A small network was shown many inputs. Here are its activations along a few directions, one row for each input.
Each table varies a few parts of the input and shows all the possible inputs, shuffled.
Descriptions start from the smaller parts, as in this example, which fits no table here: ring(8) and (point or ring(9) or (values(2) and line(6))).
Shared parts are said once, and a part with two or three values counts as separate values.
In the rows, zero is written as 128.

Other details of the inputs vary at random and push rows far along two fixed directions, the same in every table; ignore that.

Table:
x1: [113 128 121 133 131 140 120 110 129 135 126 124 130 129 120]
x2: [176 103 124 121 109  98 172 214 124 150 114 110 143 141 186]
x3: [119 129 119 134 125 139 122 117 132 137 120 127 131 127 119]
x4: [119 137 128 127 117 122 123 108 150 130 122 133 120 124 132]
x5: [129 151 130 120 154 149 112 131 127 123 142 146 107 102 133]
x6: [122 141 132 128 120 121 119 112 144 128 124 136 138 113 129]
x7: [139 139 123 120 160 138 103 136 126 137 125 131 110  97 132]
x8: [115 129 120 133 125 129 123 122 126 134 129 128 123 124 116]
x9: [118 130 129 136 127 140 123 120 133 131 121 129 129 129 116]
x10: [116 124 117 118 130 136 120 113 133 136 128 121 131 125 111]
x11: [112  58 210 127 200  90 146  93  62  28 244 191 102 190 156]
x12: [121 130 116 125 126 137 129 122 132 135 117 125 135 126 116]
x13: [120 130 127 127 128 137 130 125 132 130 118 127 133 130 115]
x14: [124 134 125 136 127 138 121 121 134 126 121 126 128 133 116]
x15: [166 107 132 135 113  92 171 210 113 143 124 115 134 145 192]
x16: [120 136 123 135 125 128 119 125 131 127 126 126 121 128 111]
x17: [132 137 126 129 131 135 130 123 134 122 122 122 133 132 111]
x18: [127 135 135 124 105 132 117 110 121 126 121 127 132 113 125]
x19: [120 121 119 119 126 135 121 118 133 132 127 129 131 126 110]
x20: [127 147 135 124 114 127 114 109 124 134 127 133 143 116 129]
x21: [124 131 127 124 107 128 127 105 134 129 119 131 115 120 126]
x22: [113 129 120 124 133 139 126 111 129 133 124 122 133 128 115]
x23: [183 113 128 141 114  98 173 209 119 138 116 108 141 147 192]
x24: [129 139 126 138 127 128 124 127 131 124 129 121 124 127 112]
x25: [133 130 123 123 128 135 122 122 138 121 128 123 131 128 105]
x26: [125 136 121 126 127 137 126 124 136 127 116 124 133 131 111]
x27: [112 132 119 130 127 130 122 120 127 138 128 120 125 126 120]
Description of these inputs: values(2) or ring(5) or (line(4) and line(5)).
Q: What sort of input is x20?
A: ring(5)
Q: Change only the line(4) part in x24. List by row number the other rows that result.
A: x17, x23, x25

Table:
x28: [194  83 140 134 113  75 199 229  98 124 135 114 137 164 220]
x29: [122 124 136 134 124 118 126 113 124 116 139 134 124 132 120]
x30: [ 98 111 136 130 147 131 122  91 121 109 153 139 115 148 105]
x31: [138 153  98 128  98 150 122 135 158 159  80  98 152 115 100]
x32: [104 126 124 122 129 140 115 101 126 127 135 127 135 132  95]
x33: [157 151 113 118 121 124 130 171 146 149 107 115 127 104 149]
x34: [156 122 128 134 113 105 149 164 126 136 118 116 147 136 163]
x35: [138 147 119 118 137 143 111 135 143 131 113 130 121 110 111]
x36: [103 121 152 124 131 129 116  85 113 107 153 148 127 132 114]
x37: [122 153 117 111 134 150  99 101 145 131 123 137 119  95 110]
x38: [163 132 102 134  95 122 162 194 146 160  85  98 149 133 156]
x39: [107 108 163 126 147 121 124  79 106  94 163 154 126 141 128]
x40: [136 133 126 131 109 119 130 141 131 136 121 122 141 129 132]
x41: [117 142 117 116 146 154  98 109 146 138 124 133 120 104  93]
x42: [116  95 167 132 147 105 141 105 101  90 173 155 111 156 156]
x43: [129 142  85 123  95 140 125 142 154 170  81  96 139 113 102]
x44: [108 131 130 126 118 134 114  89 131 125 126 131 123 119 105]
x45: [145 119 129 138 114 105 148 159 128 131 127 122 129 142 159]
x46: [ 98 127 120 129 135 141 122 100 135 128 128 128 130 134  97]
x47: [ 97 121 148 130 138 131 123  84 122 107 148 150 122 136 117]
x48: [121 165  86 127 124 167  91 133 156 174  85 106 127  84  93]
x49: [125 142 128 127 145 141 111 116 117 129 136 141 111 106 139]
x50: [149 118 131 129 114 118 150 162 119 127 126 119 142 143 146]
x51: [108 119 143 135 142 135 123  91 124  99 151 140 116 148 103]
x52: [131 178  97 129 120 155 100 135 153 166  90 107 122  85 108]
x53: [138  95 180 136 187 106 144 141  72  74 192 165 101 153 174]
x54: [161 115 128 139 111  94 170 192 124 139 121 120 141 146 186]
x55: [104 112 140 125 151 132 121  87 116 108 151 138 132 144 105]
Q: What is each input in this table made of?
A: line(4) and (values(2) or ring(5))
Q: The inputs of x55 and x34 match in every part but the line(4) part. If x41 is changed in the same way as x55 into x34, which row does it become?
A: x33
Q: Change only the values(2) part in x49. List by row number the other rows that result.
A: x37
Q: List by row number the other rows that have the line(4) part in common with x28.
A: x31, x35, x38, x50, x51, x53
